Each row below is a small network's average activation on inputs in which a field has the value named, seen along a few directions.
Values that are neighbours, or in one group, have similar rows; names and order tell nothing.
In the rows, zero is written as 500.
Strong random noise was added to every row along 2 fixed directions; ignore it. To show where, here is one row again and again, with new noise each time:
[440 535 239 615 696 677 590 522 440 458 412 541 421]
[636 420 607 483 321 115 367 475 489 394 498 373 489]
[524 495 371 572 535 422 527 538 364 426 460 450 441]
[562 477 430 553 463 309 499 544 332 411 481 410 450]


Values of VARE:
temig: [530 524 429 423 559 519 475 489 507 609 637 427 507]
lin: [487 469 618 575 390 363 574 608 332 391 493 472 512]
faduv: [491 523 219 568 613 708 560 476 502 504 428 587 413]
zazim: [462 448 561 567 423 361 565 516 328 407 486 517 456]
fomas: [425 502 489 584 524 569 662 533 379 422 438 558 432]
misi: [401 477 528 583 528 584 637 599 380 514 466 573 474]
butoz: [422 551 515 461 626 749 642 571 400 640 529 565 536]
dedi: [522 530 355 501 653 692 492 389 731 583 460 522 476]
paf: [584 568 464 441 467 431 486 558 358 601 635 365 533]
godus: [486 551 434 472 528 541 374 398 734 487 390 500 454]
vazo: [508 480 432 520 425 400 453 506 473 416 439 476 481]
nozot: [605 540 432 454 399 375 452 506 291 504 609 388 472]
fibo: [486 546 578 433 509 557 444 465 634 616 600 477 570]
kofep: [452 510 593 509 495 524 605 602 378 469 531 561 610]
mupo: [496 412 834 358 422 515 327 376 800 563 546 564 614]
lebe: [404 527 619 439 574 761 488 493 744 593 471 666 593]
VARE is arranged as a ring.
- What is the length, in steps, of the shortest route from mupo to fomas? => 5
- Name the neighbours of fibo, in listed order. => butoz, paf
- Name the neighbours of nozot, in listed order. => temig, dedi
- Name the neighbours of misi, in listed order. => lin, kofep

Values of ROTIB:
pil: [488 510 339 601 477 429 637 602 133 393 474 447 425]
bogam: [491 461 661 451 450 509 464 475 607 505 489 515 550]
zive: [499 507 512 460 585 634 513 469 600 581 551 530 554]
zotu: [612 480 544 450 405 281 391 452 548 504 543 379 472]
zozu: [566 485 503 484 340 247 456 530 380 389 520 416 448]
figi: [537 417 632 489 417 385 417 422 693 428 415 506 508]
zufig: [556 505 558 407 423 398 364 407 666 562 520 466 543]
remu: [472 559 526 502 538 622 556 557 432 557 545 541 491]
vuzut: [522 510 603 414 535 575 425 452 698 564 547 565 571]
tures: [517 468 432 486 526 475 454 395 639 508 447 482 484]
nonet: [460 499 521 568 539 537 598 587 385 469 511 547 521]
sed: [501 475 408 596 509 479 522 508 495 469 462 520 451]
keza: [465 484 670 475 483 523 457 468 622 475 482 532 558]
bulo: [549 499 395 505 478 388 461 494 380 525 528 435 465]
safup: [452 566 440 482 559 581 519 603 369 567 559 463 511]
kupam: [539 441 684 476 303 289 506 521 419 432 504 463 529]
ROTIB is arranged as a ring.
- Name the neighbours of zufig, in listed order. => zotu, safup
- Name the neighbours of kupam, in listed order. => figi, nonet
- Name the neighbours of vuzut, in listed order. => zive, remu
